Each row below is a small network's average activation on inputs in which a field has the value named, seen along a few directions.
Related values have similar rows: they may be neighbours, one step apart, or belong to one group.

Other fields shift rows strongly along one fixed direction, in all tables alike. That doesn't count.

KAB, 8 values:
bunir: [ -1  41   8 -11  12  48  -3 -25 -23  12  24 -13 -35  13]
zava: [  8  17  12   3   9 -18   3   0 -24   1  12  -9  -8  20]
moga: [ 11  44  14   1 -11  34  -1  12   8   2  46   0 -20  28]
dev: [-10 -57 -29   2 -21 -24  -7  20  36  -4 -42  22  59 -34]
tob: [  1  37  10  14  22  -6  11   6 -12  17  19  -8 -35  19]
mitol: [ 16 -23 -13   2  -8 -11 -19   6  27  -2 -34   4  20 -21]
rilef: [ -3   3  -3   4   1  24  11 -31  -9 -10   7  -3 -16  -3]
bek: [-21 -61   0 -15  -4 -45   6  12  -2 -16 -32   7  35 -21]
The values of KAB form 3 separate groups.
- Which other values are in the same group as dev? Give them in the order they are listed. => moga, mitol
- Which other values are in the same group as bunir? Give them in the order they are listed. => rilef

SUK, 8 values:
dufib: [-33 -16  -2  -6 -10  -6  21  -1 -13  -6   5   9  19  -6]
tul: [-22 -15 -12  -5  -1  -8   9 -19 -14  -4 -17   0   8 -18]
nimit: [ -9 -40 -18   3   8 -16   3 -21  -1  -5 -42   1  12 -31]
vovi: [ 20  61  29  16  20   1   6  12 -16  15  41 -13 -47  41]
nubid: [  6  14   1  -5   0  26 -11  13  19  11  11   1 -12   3]
morek: [  9 -14  -3   4 -19   6  -2   4  24 -15   0   8  12  -6]
let: [ 11  -9  15 -11  10 -23  -9  12 -10  -2  -4  -8   0  10]
vur: [ 18  19 -10   4  -9  20 -16   1  11   7   6   1   7   6]
The values of SUK form 3 separate groups.
- Which other values are in the same group as tul? Give them in the order they are listed. => dufib, nimit
- Which other values are in the same group as vovi? Give them in the order they are listed. => let

KIDU, 18 values:
vif: [  9 -10 -11   6  -6   3 -10   0  11   4 -15   3  10  -8]
dizak: [  5  17   8   1  12   7   7 -16 -15   3   6  -4 -21   7]
rodo: [  0  10  -2   2 -11  14  -3   6  10  -1  10   9   1   3]
zur: [ -8 -11  -4  -8  -6   2   9  -4  -5  -4  -2  -1   7  -6]
vor: [ -3 -35 -12  -3  -6 -26  -4  13  10  -5 -25   9  31 -19]
vura: [ -9  -3  -6   0  -5  17   2  -1   7   1  -3   5   5 -10]
fen: [-34 -57 -24   2  -7 -44  18   7   4 -14 -35  15  42 -29]
bufo: [11 11 -1  1 -4  5 -8  8 16  2  1  1 -7  6]
fuv: [ 17  33   7   2  -1  21  -5   8   7   6  26  -5 -12  17]
gek: [-21 -44 -21  -1   1 -37   5  -2  -2  -5 -47   6  35 -27]
fules: [ -7  -7   0   3   2 -21   7   7  -9   5   0   0   3   2]
pesut: [ -7 -31  -1   3 -10 -22   4  13  13  -7 -18  10  28 -11]
gil: [  6  43  19   6  10  19   4 -14 -24   2  30 -12 -36  22]
deso: [ 17  21   3   2   3  28 -10 -11   8   3  18  -7 -18   9]
siko: [  7 -11  -1  -3  -3  -7 -10   0   4  -7 -12  -2   4  -9]
pufes: [  8  24  16   0  17   0   0   2 -12  10  16 -13 -28  15]
ruf: [ 18  43  22  -6  16  38  -8 -14 -17   7  35 -13 -43  27]
biluk: [-8  9  6 -5 -3  4  3 -1 -6  0 14 -1  0 11]
Each value of KIDU is a pair of two hidden parts, and every pair occurs once (6 first parts, 3 second parts).
- vif and gek share the first part; vif and rodo share the second. Which value has the first part of rodo and the second part of gek? => fen
- pufes and vor share the first part; pufes and fules share the second. Which value has the first part of fules and the second part of vor? => pesut
- gil and vura share the first part; gil and dizak share the second. Which value has the first part of dizak and the second part of vura? => deso
